These are the activations of a small neural network, seen along a few directions. Each row is one input.
Each table varies a few parts of the input and shows all the possible inputs, shuffled.
Descriptions start from the smaller parts, as in this example, which fits no table here: one of 5 places around a ring, together with either a single point or one of 9 places along a line or (one of 3 separate values, together with one of 6 places along a line).
Shared parts are said once, and a part with two or three values counts as separate values.

Other details of the inputs vary at random and push rows far along two fixed directions, the same in every table; ignore that.

Table:
x1: 10 -7 -5 17 18 12 -1 69 -22 5 13
x2: 0 -20 -14 -45 46 -17 19 -33 -41 -35 27
x3: 3 -12 -8 -41 47 -14 23 -35 -31 -36 18
x4: 19 -3 6 27 32 11 1 63 -9 4 3
x5: 14 -13 -7 -33 50 -11 27 -42 -25 -34 14
x6: -16 2 -8 -41 -26 -17 -3 -116 44 0 -12
x7: -37 21 8 16 -41 20 -28 -4 35 32 -9
x8: -6 6 4 13 -48 10 -17 -3 50 27 -20
x9: -26 3 -11 -52 -45 -12 -2 -110 36 -8 -4
x10: 27 -1 6 12 4 19 18 69 -12 -8 10
x11: 21 3 9 27 26 21 11 60 -11 -1 3
x12: -24 11 -5 14 -45 13 -29 5 34 26 -11
x13: -16 33 23 41 -63 -13 -23 -23 3 32 -34
x14: -23 7 0 -43 -30 -10 -3 -123 44 -3 -11
x15: -18 9 -3 16 -50 12 -25 4 38 22 -11
x16: 14 4 10 25 32 20 5 61 -14 1 3
x17: 8 -19 -11 -42 34 -17 23 -36 -28 -42 21
x18: 31 -6 -2 12 5 14 15 69 -11 -3 7
x19: 5 -16 -7 -37 63 -13 21 -42 -36 -30 20
x20: 17 -11 2 21 26 7 -2 68 -11 2 2
x21: -29 8 -3 18 -38 10 -33 -3 40 39 -14
x22: 14 -28 -14 -38 56 -24 18 -26 -30 -33 15
x23: -5 8 0 12 -47 12 -15 -1 47 27 -19
x24: -7 9 1 9 -56 14 -16 2 42 22 -12
x25: 7 -11 -8 -38 38 -13 26 -38 -24 -36 16
x26: 14 -4 5 28 35 11 -2 62 -13 10 7
x27: -16 6 0 20 -42 9 -25 -1 45 28 -18
x28: 12 -12 1 22 28 8 -4 67 -15 9 7
x29: 30 8 18 47 6 -23 7 54 -48 7 -13
x30: 4 -28 -15 -44 49 -24 13 -31 -39 -34 26
x31: 9 -26 -14 -43 45 -24 15 -29 -34 -39 21
x32: -20 16 1 23 -32 13 -27 -5 44 33 -18
x33: -37 16 2 14 -49 18 -31 -1 32 30 -6
x34: 10 0 -1 16 15 17 6 69 -20 -4 10
x35: -19 25 8 10 -61 23 -12 -11 51 28 -18
x36: 4 -19 -10 -45 43 -18 19 -33 -34 -41 23
x37: 10 -13 -6 -36 59 -13 23 -39 -31 -34 15
x38: -15 7 -4 19 -41 11 -22 1 43 28 -17
x39: -22 -2 -8 -33 -14 -19 -10 -107 37 -3 -8
x40: 16 0 -2 17 10 18 12 68 -17 -6 10
x41: 11 -22 -12 -35 65 -22 18 -38 -32 -27 20
x42: 25 0 13 42 -1 -28 6 60 -49 6 -11
x43: 26 -2 1 28 27 13 10 61 -7 2 2
x44: 19 -9 -2 -39 36 -9 31 -48 -13 -30 9
x45: -22 31 21 35 -69 -13 -19 -16 -1 27 -30
x46: 16 3 8 20 18 19 13 65 -14 -6 7
x47: -25 24 14 33 -78 -16 -21 -14 -3 26 -25
x48: 36 -2 9 23 21 14 16 62 -2 1 1
x49: 21 1 10 39 -10 -23 7 62 -56 1 -5
x50: -30 21 8 16 -40 19 -24 -1 36 25 -13
x51: 5 4 5 19 25 20 6 66 -22 4 11
x52: 12 -10 -1 -44 24 -12 29 -46 -12 -34 13
x53: -40 2 -4 -40 -8 -13 -17 -118 26 1 -3
x54: -17 10 -6 15 -49 13 -22 5 36 23 -11
Description of these inputs: one of 6 places around a ring, together with either a single point or (one of 2 separate values, together with one of 4 places along a line).
Question: The inputs of x46 and x39 match in every part but the place on the ring of 6. If x51 is changed in the same way as x46 into x39, which row does it become?
Answer: x41
Question: A walk changes only the place on the line of 4. It starts at x51 and steps to x3. List the rest of the walk in order.
Answer: x25, x35
Question: Which other rows agree with x37 in the place on the ring of 6? List them by row number.
Answer: x5, x11, x13, x14, x16, x19, x44, x53

Table:
x55: 13 -11 5 -26 10 -22 9 -58 3 -13 -9
x56: 5 23 17 33 -18 19 10 48 -17 17 -7
x57: 9 13 14 38 2 16 10 52 -4 6 -12
x58: 5 -4 3 -19 48 -19 17 -15 -49 -37 19
x59: -11 17 0 15 2 40 -17 43 24 16 0
x60: 1 17 9 33 -41 6 -17 1 44 43 -30
x61: 27 -26 -14 -35 39 -2 30 -7 -14 -38 28
x62: -52 30 5 20 -119 5 -48 -26 51 58 -26
x63: 10 -24 -12 -15 63 -28 10 -13 -38 -15 16
x64: -7 8 3 -23 6 -21 15 -56 -10 -22 -2
x65: 9 6 10 12 -20 31 5 38 36 16 1
x66: 8 17 3 29 -49 10 -4 41 -6 17 -9
x67: 4 -6 1 30 -14 3 -7 64 -8 9 -5
x68: 13 -32 -21 -43 44 -6 17 1 -22 -33 24
x69: 33 -11 2 -29 38 -27 38 -7 -45 -43 7
x70: 26 -15 7 -19 62 -18 27 -19 -33 -29 7
x71: -17 3 -10 14 -4 33 -16 51 21 21 2
x72: 5 3 -4 16 -29 29 -8 35 36 10 2
x73: 2 -24 -9 -20 51 -22 18 -11 -47 -36 18
x74: 36 -26 -7 -21 45 -26 21 -14 -34 -36 11
x75: -11 -24 -21 -47 7 -7 3 -43 10 -15 14
x76: -40 8 -11 -43 -10 8 -17 -92 42 1 1
x77: 37 -3 10 17 22 33 21 88 0 -5 12
x78: -9 23 10 38 -26 10 -17 0 39 44 -25
x79: 5 -12 1 -15 53 -13 17 -18 -43 -36 13
x80: 17 8 12 33 -16 13 8 50 3 8 -18
x81: 23 5 9 20 31 36 21 82 1 3 14
x82: 3 4 4 24 -23 -5 -10 66 -11 9 -2
x83: -36 6 4 -21 -14 -14 -29 -103 28 8 -12
x84: -41 -5 -6 -23 -19 -22 -30 -94 26 10 -9
x85: -6 20 18 35 -13 21 -6 51 -27 17 4
x86: 5 -4 -11 19 29 34 -3 93 -8 5 11
x87: -29 11 -5 -42 -17 5 -5 -94 50 -2 -1
x88: 7 9 9 43 22 13 -13 51 -5 26 -5
x89: 31 -14 -10 -26 31 -31 29 -6 -46 -47 14
x90: -11 -2 -14 -18 -30 -28 -15 -97 35 10 -15
x91: -50 8 -6 -27 -38 -27 -24 -91 18 0 -3
x92: 12 5 0 36 -25 9 -2 47 5 5 -12
x93: 24 -31 -14 -22 51 -36 13 -7 -36 -17 14
x94: -24 -4 -3 -28 -4 -21 1 -52 -32 -11 17
x95: -37 42 15 24 -117 17 -31 -37 59 55 -41
x96: 8 -8 5 30 -10 2 -19 60 3 21 -8
Question: The inputs of x90 and x60 match in every part but one. If x66 is changed in the same way as x90 into x60, which row does it become?
Answer: x95
Question: What is each input in this table made of?
Answer: one of 6 places around a ring, together with either one of 2 separate values or one of 5 places along a line
Question: Change only the choice among 2 separate values in x75. List by row number the other rows that result.
Answer: x68
Question: A walk changes only the place on the line of 5. It starts at x62 and steps to x82. List the rest of the walk in order.
Answer: x67, x96, x93

Table:
x97: -2 -1 0 -33 2 -14 14 -77 12 -21 -2
x98: -19 2 -1 3 -33 -13 -23 -40 29 17 -18
x99: 26 -18 -3 8 26 -6 12 58 -35 -16 10
x100: 17 0 13 22 40 -6 12 53 -51 -5 6
x101: 40 -14 3 12 44 6 23 64 -25 -10 10
x102: 5 3 0 8 -24 13 -3 26 19 13 -3
x103: -13 -5 -4 -31 14 -32 2 -78 -20 -18 0
x104: -5 5 2 22 -17 -2 -15 12 12 19 -11
x105: -24 22 7 33 -47 7 -28 -2 28 36 -23
x106: 40 -6 6 14 43 12 28 62 -28 -15 8
x107: -17 -5 -5 -33 -2 -25 1 -71 -17 -18 5
x108: 1 -2 -4 -20 -11 0 5 -23 11 -5 2
x109: 38 -9 4 13 41 8 25 60 -24 -10 9
x110: 1 6 2 -18 -12 2 12 -24 11 -15 0
x111: -39 17 -5 29 -37 52 -37 48 62 46 -5
x112: -10 9 1 16 -24 2 -10 11 -1 12 -4
x113: -15 -10 -13 -35 -7 -28 -3 -73 0 -15 4
x114: 3 11 4 11 -27 19 -1 25 18 10 -6
x115: -33 25 13 33 -58 10 -29 8 19 36 -15
x116: 5 -30 -17 -54 90 -4 16 -39 -19 -40 34
Question: What is each input in this table made of?
Answer: one of 2 separate values, together with either a single point or one of 4 places along a line or one of 5 places along a line
Question: A walk changes only the place on the line of 5. It starts at x100 and steps to x103. List the rest of the walk in order.
Answer: x105, x104, x98
Question: Change only the choice among 2 separate values in x100. List by row number the other rows that result.
Answer: x115
